These are the activations of a small neural network, seen along a few directions. Each row is one input.
In each table, some parts of the input vary, and every possible input appears once, in random order.
Descriptions start from the smaller parts, as in this example, which fits no table here: line(6) and (point or line(9) or (values(2) and ring(5))).
Shared parts are said once, and a part with two or three values counts as separate values.
In the rows, 128 means zero.

Other details of the inputs shift rows strongly along two fixed directions, in all tables alike. That doesn't count.
These rows show it; all are for the same input, with only those details redrawn:
[113 119  97 139 173 146 126 111 128 140 157 124 148]
[110 113  98 128 177 151 145 117 129 120 149 121 141]
[125 126 126 152 113 113 116 104 145 152 144 138 122]
[110 112  97 127 178 152 146 117 128 119 150 121 142]
[123 111 152 129  72  95 177 124 163  86 101 143  72]
[119 122 109 146 147 132 120 107 135 147 152 130 137]
[129 131 132 161  99 104 105 100 148 162 145 141 121]
[123 111 152 129  73  95 177 123 163  86 102 143  73]

Rows:
R1: [140 109 122  96 150 160 131 139 102 119 138 120 138]
R2: [110 138  89 113 172 162  95 112 103 184 153  96 137]
R3: [158 129 147 152  93 124  74 122 134 161 135 131 123]
R4: [142 112 111 129 164 161  96 124  96 143 157 114 148]
R5: [145 134 131 124  73 131  76 116 117 180 116 114 109]
R6: [128 165 124 142 101 111 102 114 144 180 133 154 142]
R7: [108 141 128 110 121 115 185 147 144  79  88 138 106]
R8: [135 133 144 153 107 107  99 116 147 159 142 139 104]
R9: [148 138 146 128 102 122  73 123 100 178 142 136 151]
R10: [124 103 133 106 166 153 184 173 117  38  97  97 113]
R11: [111 108 108 101 152 150 213 145 152  52  97 126  90]
R12: [101 143 103 128 179 134 124 122 114 138 147 125 170]
R13: [128 160 116 185 122 105  91 112 138 167 140 135 139]
R14: [126 131 116 112 188 163 104 151  96 130 132 108 174]
R15: [139 117 159 143  75  97 153 142 138  78  92 122 104]
R16: [121 122 101 100 186 176 127 136 101 126 138 112 189]
R17: [151 123 149 126  69 116 116 122 141 138 116 138 125]
R18: [138 119  90 102 175 185 138 137 121 121 127 117 164]
R19: [103 132 114 106 195 138 138 133  92 116 146 118 147]
R20: [143 132 165 125  80  96 110 139 108 129 109 134 117]
R21: [139 149 123 142  91 112 113 111 157 173 134 152 123]
R22: [113 131 157 104  78  96 185 134 152  88  97 148  96]
R23: [129 121 167 104  75 100 174 144 163  93 100 145  67]
R24: [118 115 119  96 162 143 156 131 114 115 146 126 121]
R25: [141 134 152 118  75 109 155 150 140  95  69 137 111]
R26: [126 122 118  90 184 176 130 157 103 115 128 112 164]
R27: [ 99 124 136  86 168 133 191 164 126  55 100 119 107]
R28: [156 136 160 169  76  89  77 123 111 155 134 128 120]
R29: [153 147 128 175 104 114  86 124 131 156 121 126 145]
R30: [125 150 153 126 107 105 111 130 139 154 131 143 121]
R31: [127  90 119  97 146 161 185 144 130  51 103 111 115]
R32: [141 113 124  98 152 165 130 147 122 113 126 117 138]
R33: [119 118 107 131 182 146 118 116 107 143 165 120 134]
R34: [126 139 144 160 125  94 109 119 115 139 147 127 115]
R35: [135 140 132 141 120 121  88 125 113 158 128 126 171]
R36: [138 114  88 121 177 182 133 131 122 115 127 113 153]
R37: [125 121 140 144  90 101 140 112 154 126 125 142  99]
R38: [132 134 101 106 167 173 127 140 114 135 120 122 175]
R39: [128 152 140 177 131 100  79 121 130 165 153 126 130]
R40: [116 125 159 146  77  80 179 134 153  70  97 134  80]
R41: [130 149 151 131 101  96  96 113 118 174 147 147 125]
R42: [131 140 122 144 109 112  97 101 142 184 157 145 145]
Changing only one part turns R42 into R17. The same change can be made to R21. Which row results? -> R18
Changing only one part turns R36 into R11. The same change can be made to R3. Which row results? -> R8
What do these inputs look like to the network? -> values(2) and (point or (line(4) and ring(5)))
Which other rows does R4 become when the ring(5) part takes its other values? List them by row number. -> R1, R9, R20, R28
Which other rows does R20 become when the values(2) part takes its other values? List them by row number. -> R19

Rows:
R43: [152 147 121 170 147 138  31 124  99 195 164 105 164]
R44: [129 123 133 104 166 146 146 161 101  86 115 115 144]
R45: [137  97 129  80 113 158 174 151 131  69  79 107  87]
R46: [129 150 143 173  79  75 135 118 154 124 109 142 107]
R47: [138 148 119 159  93 110 116 106 164 168 131 153 126]
R48: [118 105 119  89 200 174 182 176  95  48 106  92 134]
R49: [146 152 173 142  87  90  83 135 117 154 122 150 149]
R50: [123  94  75 127 204 187 134 115 132 124 163 117 162]
R51: [124 150 109 140 147 124  74  93 132 219 179 137 154]
R52: [ 88 129 128 111 151 115 198 146 139  58  95 128 101]
R53: [150 127 159 102  51 113 140 137 138 116  87 143 103]
R54: [113 108  84 106 208 178 135 110 113 136 172 122 146]
R55: [120 151 147 131  61  96 140 118 173 144 110 157  92]
R56: [135 122 147  83  90 129 160 145 130  98  96 139 131]
R57: [113 100  84 150 219 171 137 122 112 105 168  96 170]
R58: [107 132 157 133 101  77 153 129 136 113 119 134  86]
R59: [124 140 115 179 153 113  52  90 101 203 199 129 153]
R60: [158 128 163 124  34 111 115 128 140 146  90 138  93]
Changing only one part turns R51 into R58. The same change can be made to R55. Which row results? -> R52
What do these inputs look like to the network? -> values(2) and (line(4) or ring(5))
Which other rows does R54 become when the values(2) part takes its other values? List them by row number. -> R59

Rows:
R61: [127  85 100 112 178 174 146 120 122 101 134  99 134]
R62: [108 122 113 186 161 102 125 125 110 116 165 114 120]
R63: [127 101  93 125 187 179 154 135 125  86 134 101 139]
R64: [129 118 143  92  76 120 168 119 154 131 117 155  78]
R65: [115 145 199 152  92  47 134 152 118  92 117 146  97]
R66: [157 157 129 151 112 120  12 117  92 234 150 126 187]
R67: [ 99 115  96  76 160 159 216 144 152  64 109 126 119]
R68: [149 152 142 140 103 121  72 139 111 166 126 120 162]
R69: [158 156 178 133  51  91 129 152 131 109  74 137 123]
R70: [108 127 101  94 153 161 150 101 135 146 141 132 146]
R71: [117 137 127 114  84 107 174 121 172 100  83 159 105]
R72: [ 85 163  96 162 211 120  98 100 127 188 187 129 160]
R73: [122 113 119  70 186 191 134 171  75 104 128 107 146]
R74: [163 110 132 144 108 129  77 102 132 167 153 126 111]
R75: [156 120 152 170  58  99 131 124 165 115 102 143  93]
Changing only one part turns R72 into R62. The same change can be made to R70. Which row results? -> R61
What do these inputs look like to the network? -> values(3) and (point or line(4))
Which other rows agree with R65 in the values(3) part? List them by row number. -> R66, R68, R69, R73
Which other rows does R74 become when the values(3) part takes its other values? List them by row number. -> R64, R73
